A small network was shown many inputs. Here are its activations along a few directions, one row for each input.
In each table, some parts of the input vary, and every possible input appears once, in random order.
A made-up example of a description, with smaller parts first: one of 6 places along a line, together with either a single point or one of 11 places around a ring or (one of 3 separate values, together with one of 5 places around a ring).
Shared parts are said once, and a part with two or three values counts as separate values.

Other details of the inputs vary at random and push rows far along two fixed directions, the same in every table; ignore that.

A family of inputs:
row 1: [ -5   4  -4 -12  -4   4  -6  11  -2  -8   4  -9   3  -8   2   3]
row 2: [-2 -4  2 25 11  2  1 -5  4  9  8 10  3  6 -6 -6]
row 3: [-11   2  -5 -38  -9   2  -9   5  -2 -10   0  -9   4 -19   7  -2]
row 4: [ 18  -2   3  31   2   5  14   4   0  -3  10 -10  -9   9   0   2]
row 5: [ -9  10  13  12   0 -10 -11   8   9  24 -15  33  -3  16  -6   0]
row 6: [  4  -1  -6  32   5  14   8   9 -11 -10  17 -13  -6  12   6  13]
row 7: [-4  5  0 21 -1  8 -1 14 -8  0  5  5 -8 16  7 12]
row 8: [-15  10  -1 -26  -9  -8 -18   2   2   7 -15  22   9   1  -2  -1]
row 9: [-18   5   6  13   7  -6 -15  -1   8  23  -7  35   7  11  -8  -7]
row 10: [ -4   2  -2 -35  -8  -6  -6  -5   0  -3 -12   0   4 -10   2  -1]
row 11: [-16  13  -2  13  -3  -1 -20   8   4  12  -1  35   9  16  -5  -3]
row 12: [  6   3   3 -13 -10   3   4  14  -2 -10   0 -19 -10  -9   8   5]
row 13: [ 10 -11  -2  -4   6   1  13 -12  -1  -8   5 -21   0 -12   0  -3]
row 14: [-1 -2  2 25 11  0  1 -3  3  9  5  8  4  7 -8 -3]
row 15: [-5  7  6 16  1 -4 -6  5  5 14 -6 22 -1 13 -5 -1]
row 16: [ 5 -1 -4 25  6  5  3  0  0 -1 11  0  4  8 -5  0]
row 17: [ 19 -14  -3 -21  -2   3  19 -13  -4 -19   6 -37  -7 -21   7  -4]
row 18: [-12   2  -3 -21  -4  -3 -11  -5   1   2  -5  12   8  -5   0  -6]
row 19: [-4  2 -1 24  5  3 -4  0  3  7  7 15  4 10 -5 -4]
row 20: [ 13  -7   2  33  12   4  14  -4   2   1  10 -10  -4   5  -5   0]
row 21: [ -1   3  -3  22   1  10   2  12 -10  -5   8  -4  -6  14   6  14]
row 22: [ -3   2   8 -21  -5 -10  -4  -2   4   9 -16   9  -4  -3   1  -2]
row 23: [ -9  13  10  11  -5  -8 -13  11   7  19 -14  33  -2  18  -4   2]
row 24: [ 9 -5 -6 34  6 11  9 -2 -2 -7 21 -8  1  6 -2 -3]
row 25: [-12   9   2 -43 -15  -5 -13  13   0  -2 -13   1  -1 -13   7   3]
row 26: [-6  6  5 16  4 -5 -7  3  5 15 -6 21  2 12 -7  1]
row 27: [  8 -15  -7 -18   4   5  13 -18  -3 -15  10 -27   1 -21   4  -8]
row 28: [10 -8 -2 34 13  6 12 -5  0 -2 15 -9  1  4 -6 -2]
row 29: [  8  -1  -3 -13  -7   1   5  -2  -2 -10   1 -12  -3  -6   5  -1]
row 30: [-12  15   3  11  -4  -6 -18  11   5  15 -10  33   6  18  -7   3]
row 31: [ -5   7  -2 -22  -9  -5 -10   2   0  -1 -10   9   5  -1   0   2]
row 32: [ 5 -6  3 26 12  0  8 -5  3  6  5 -1  0  5 -7 -2]
row 33: [-11  13   6  11  -4  -6 -15  10   6  17 -10  34   2  17  -5   0]
row 34: [-12  10   2 -26 -11  -9 -15   4   3   8 -16  22   3   1   1  -1]
row 35: [ 14  -9   6  32  12   3  16  -4   3   3   9 -10  -8   4  -4  -3]
row 36: [ 12 -15  -3 -18   6   1  16 -17  -2 -12   4 -30  -1 -20   2  -5]
row 37: [  3   2   0 -38 -14  -5  -1  -2  -1  -8 -12  -7  -3 -11   7   0]
row 38: [-17  16   2 -25 -12  -6 -20  19   2   5 -14  15   3  -1   1   6]
row 39: [ 10  -6  -9  -5  -1   6   8  -7  -5 -16  11 -21   4  -9   2  -1]
row 40: [10 -6 -4 33 10  7 10 -3 -1 -5 16 -9  2  6 -5 -1]
row 41: [ -6  11  -2  16  -3  -1 -11   8   2   7  -1  21   6  15  -5   2]
row 42: [ 16  -8   3  -5  -1   0  15  -6  -1  -8   1 -22  -9  -9   4  -1]
row 43: [ 3 -7  1 26 13  1  6 -6  3  6  7  0  2  4 -7 -3]
row 44: [ -9  -3  -9 -33  -5   5  -2  -2 -13 -15   0 -16   0 -11  12   9]
row 45: [  7  -1  -5  -5  -3   8   6   9  -4 -16  11 -28  -2 -12   5   5]
row 46: [-13   7   3 -25  -5 -11 -15  -1   4  12 -19  21   5   0  -3  -1]
row 47: [ 18  -1   2  31   0   6  13   6   0  -5  10 -10  -9  10   0   3]
row 48: [-23   3  -6 -44  -9   1 -16   1 -10  -5  -9   7   4  -9  13   5]
row 49: [ 13 -12   2  -4   5   0  15 -11   0  -6   3 -21  -7 -12   2  -4]
row 50: [-5  5  7 16  2 -5 -5  4  6 16 -6 22 -2 12 -5 -1]
row 51: [ 16 -13  -8 -22   0   4  16 -14  -6 -22   8 -37   0 -21   5  -2]
row 52: [ -7  -5  -1 -14   3  -2  -3 -10   2   3  -1   4   5  -8  -1  -8]
row 53: [ 2 -2  6 25 10 -2  3 -2  5 11  0  7 -1  8 -7 -1]
row 54: [11 -3 -6 33  6  9  9  0 -2 -8 18 -9  2  7 -4  1]
row 55: [ -3  -6  -4 -28   0  -4  -1 -12  -1  -4  -4  -7   6 -15   1  -5]
row 56: [  0  -2  -2 -13  -1  -2   0  -6   0  -3  -3  -4   3  -6   0  -2]
row 57: [ -1  -2  -2 -37  -6  -6  -2  -8   0  -5 -11  -7   3 -14   3  -2]
row 58: [  8   0   1  29   0  12  11  13 -10  -8  11 -12 -14  14  10  14]
row 59: [ -9   1  10 -39  -6 -14  -7  -6   6  13 -24  12  -3  -9   1  -4]
row 60: [ 11 -10  -3  -4   4   2  12 -10  -2 -10   6 -21   0 -11   1  -2]
Each input here is: one of 6 places along a line, together with either one of 2 separate values or one of 8 places along a line.
- The inputs of row 33 and row 51 match in every part but the place on the line of 6. If row 29 is changed in the same way as row 33 into row 51, which row does it become? => row 41
- List by row number the other rows that have the place on the line of 6 in common with row 2. => row 3, row 9, row 11, row 18, row 19, row 24, row 27, row 48, row 52
- Change only the place on the line of 6 in row 22. List by row number the other rows that result. => row 13, row 26, row 28, row 50, row 52
- List by row number the other rows that have the place on the line of 6 in common with row 39. => row 1, row 14, row 16, row 28, row 40, row 43, row 44, row 54, row 55
- Change only the place on the line of 8 in row 59. List by row number the other rows that result. => row 4, row 5, row 22, row 23, row 37, row 42, row 47

A family of inputs:
row 61: [ 16  -8  -2  30   8   6  17  -6   0  -6  15 -14  -4   3  -1  -5]
row 62: [-19   6   0 -11   0  -1 -14   8  -1   8  -6  14   6   2   0   4]
row 63: [ -7   1  -3 -19  -2  -2  -7  -3   0  -2  -5   3   5  -7   0  -1]
row 64: [ -1   3   1 -34 -10  -8  -4  -1   4  -2 -11  -1   2 -13  -1  -5]
row 65: [-3 -4 -3  1  7 -1  0 -7 -2  0  3  0  6 -3 -2 -1]
row 66: [ -1  -9  -7 -44  -5  -2   2 -18  -3 -12  -3 -17   5 -24   6  -8]
row 67: [-14   0  -4  -8   3  -1 -10  -6  -1   7  -4  16   6   4   0  -2]
row 68: [ 3 -3 -4 16  4  4  1 -5  2  1  9  2  3  4 -3 -4]
row 69: [  7  -9  -1 -40  -5  -1   9  -7  -4 -13  -6 -30  -6 -23  10   1]
row 70: [-3  4  8  8  0 -2 -2  6 -1  9 -9 12 -8 11  3  7]
row 71: [13 -4  4 37  9  2 12 -2  2  5  7 -1 -3 13 -6  1]
row 72: [ 22 -18  -7   3   6   7  23 -15  -3 -22  19 -41  -1 -19   0  -6]
row 73: [-3  5  4 -1 -1 -8 -7  1  6 10 -7 16  5  4 -7 -5]
row 74: [ -1  -2   5 -17  -3  -4   2   0  -4   2 -11  -3  -9  -3   7   5]
row 75: [ 1  2  6  5 -1  0  1  6  1  3 -1  3 -6  4  2  2]
row 76: [ -9  17  -7  -5 -16   1 -16  16  -5  -3  -4  21   6  16   5  10]
row 77: [ -6   9   0  -1  -5  -3 -12   6   6   6  -4  15   5   2  -5  -3]
row 78: [ 14  -7   1  14   4   6  16   1  -3  -8   9 -25  -9  -3   3   5]
row 79: [-8 -1 -3 19  9  4 -2 -4 -2  5  6 12  5 10 -2 -1]
row 80: [ 7 -2  5 10  0  3  8  5 -1 -1  4 -7 -8  2  3  2]
row 81: [  9 -12  -3 -28  -3   6  12  -8  -7 -18   5 -33  -5 -23  10  -1]
row 82: [-12  10   1  -1  -2  -1 -13  10   4   6  -3  12   4   1  -3   0]
row 83: [  7  -9  -2 -45  -6  -7   4 -15   2  -9  -7 -18   2 -23   2  -8]
row 84: [ 8 -1  5 26  7 -2  5 -2  3  7  1  6 -3 12 -6  1]
row 85: [ -3   6   5  -8  -5  -9  -5   2   4   7 -14  13  -1   4  -2   1]
row 86: [-1  6  4 18  1  2 -2 12  5  6  3  5 -2  7 -4  1]
row 87: [ 16   2 -11  26  -7  15  10   8 -10 -22  20 -19  -4  12   6  10]
row 88: [-8  5  3  8 -1  0 -6  9  0  7  0 13 -1  6  1  3]
row 89: [  1   1  -1  12   2   5   2   7   0  -4   9 -10   1  -2  -1   0]
row 90: [ -5  -3  -5 -29  -3  -2  -2  -5  -3  -6  -4  -7   5 -14   3  -2]
row 91: [-5  4  2 -1 -2 -5 -8 -3  5  9 -6 18  2  6 -3 -5]
row 92: [-13   1   1  -6   1   2  -7   4  -5   5  -4  10   0   3   5   5]
row 93: [-14   1   1  -6   1   1  -7   4  -5   5  -4  10   0   3   4   5]
row 94: [ 5  5  4 19 -1 -1 -1  8  7  5  1  8 -1  8 -7 -2]
row 95: [ 12 -11  -5  29  13   9  14  -8  -3  -8  18 -17   1   1  -4   0]
row 96: [-5  7 -1 -6 -5 -4 -8  4  5  3 -4 10  6 -1 -4 -4]
row 97: [-4  4  0  9  2 -4 -8  0  6  8  0 14  7  5 -8 -4]
row 98: [10  0  3 15  1  0  5  2  3  3 -1 -2 -5  7 -3  2]
row 99: [-7  7  4 -6 -4 -4 -7  9  4  5 -5  7  0 -1  0  0]
row 100: [ -3  -1   2 -11  -1  -6  -1  -9   0   6 -11   8  -1   1   2  -1]
row 101: [ -6   1   3  -8  -1  -6  -6  -7   2   9 -13  16  -1   6   0  -1]
row 102: [  6  -6  -4  29  11  12  11   4  -5  -9  19 -20  -2   1   1   5]
- What do these inputs look like to the network? => one of 2 separate values, together with either a single point or (one of 4 places along a line, together with one of 5 places along a line)
- The inputs of row 99 and row 86 match in every part but the choice among 2 separate values. If row 80 is changed in the same way as row 99 into row 86, which row does it become? => row 75
- The inputs of row 87 and row 76 match in every part but the choice among 2 separate values. If row 68 is changed in the same way as row 87 into row 76, which row does it become? => row 66
- Change only the place on the line of 5 in row 70. List by row number the other rows that result. => row 69, row 84, row 98, row 101
- Change only the choice among 2 separate values in row 100. List by row number the other rows that result. => row 101

A family of inputs:
row 103: [15 -3  7 30  5 -2 10 -2  6  7  4  2 -3 10 -8 -4]
row 104: [-14   9   8  12   5  -9 -14   5  14  23 -10  29   5   8 -12  -7]
row 105: [ -8   3   9 -34  -3 -17 -10  -4  10  14 -21  16   4  -9  -7  -8]
row 106: [  1  -8  -2 -58  -8  -9   0 -20  -1  -8 -13  -9   3 -23   4  -9]
row 107: [ -7   5   0  27   6   0 -10  -1   6  13   3  25   5  15  -8  -4]
row 108: [-23   1  -7 -43  -4  -3 -18  -7  -2   0  -9   6  14 -17   2  -4]
row 109: [ 25 -17   1  -1   2  10  29  -8 -10 -19  10 -47 -18 -13  12   6]
row 110: [-17  10  -2 -11  -4  -4 -15   3  -2   9  -9  26   7   7   0   1]
row 111: [-9  9 -3 36  4  6 -6 14 -4  6  9 16  4 21 -1  7]
row 112: [ 17 -12  -5 -11  -1   6  18 -14  -7 -21   7 -30  -6 -11   9  -1]
row 113: [ -7   8   5  23   3  -5 -10   3  10  19  -5  27   4  13  -9  -5]
row 114: [ 15   9  -3  23 -13  12   4  26   1 -17  21 -18  -6   1   4   3]
row 115: [-13   7   8 -34  -8 -15 -12   2   5  12 -24  18   0  -5  -1  -1]
row 116: [  9  -8  -5  28  10   9  12  -3  -4  -9  20 -15   4   2  -3   0]
row 117: [ 1 -4 -7 34 12  9  2 -4  1  0 17  1  6  5 -7 -5]
row 118: [ -2 -11  -9 -42  -3   8  10  -5 -16 -20   3 -37  -5 -21  17  10]
row 119: [ -7  23  -4 -19 -19 -10 -24  17   7   3 -16  23  11   7  -8   4]
row 120: [  9  -6   1  20   4   9  12  -1  -7  -7   8 -12 -12   9   6   9]
row 121: [ 14 -17  -7  -1   6  14  22  -9 -14 -23  17 -42 -10 -14  13   7]
row 122: [ 3  8  7 34  0 -3  0  9  3 13 -2 19 -4 22 -4  2]
row 123: [-12   1   9 -48  -6 -10  -7   1   1   6 -25   0  -7 -14   8   5]
row 124: [ 8 -6 -2 35 10  5  7 -4  1  0 14  2  4  7 -7 -4]
- What do these inputs look like to the network? => either one of 2 separate values or (one of 4 places along a line, together with one of 5 places along a line)
- A walk changes only the place on the line of 5. It starts at row 111 and steps to row 110. List the rest of the walk in order. => row 112, row 122, row 115
- List by row number the other inputs of the same sort as row 114. => row 119
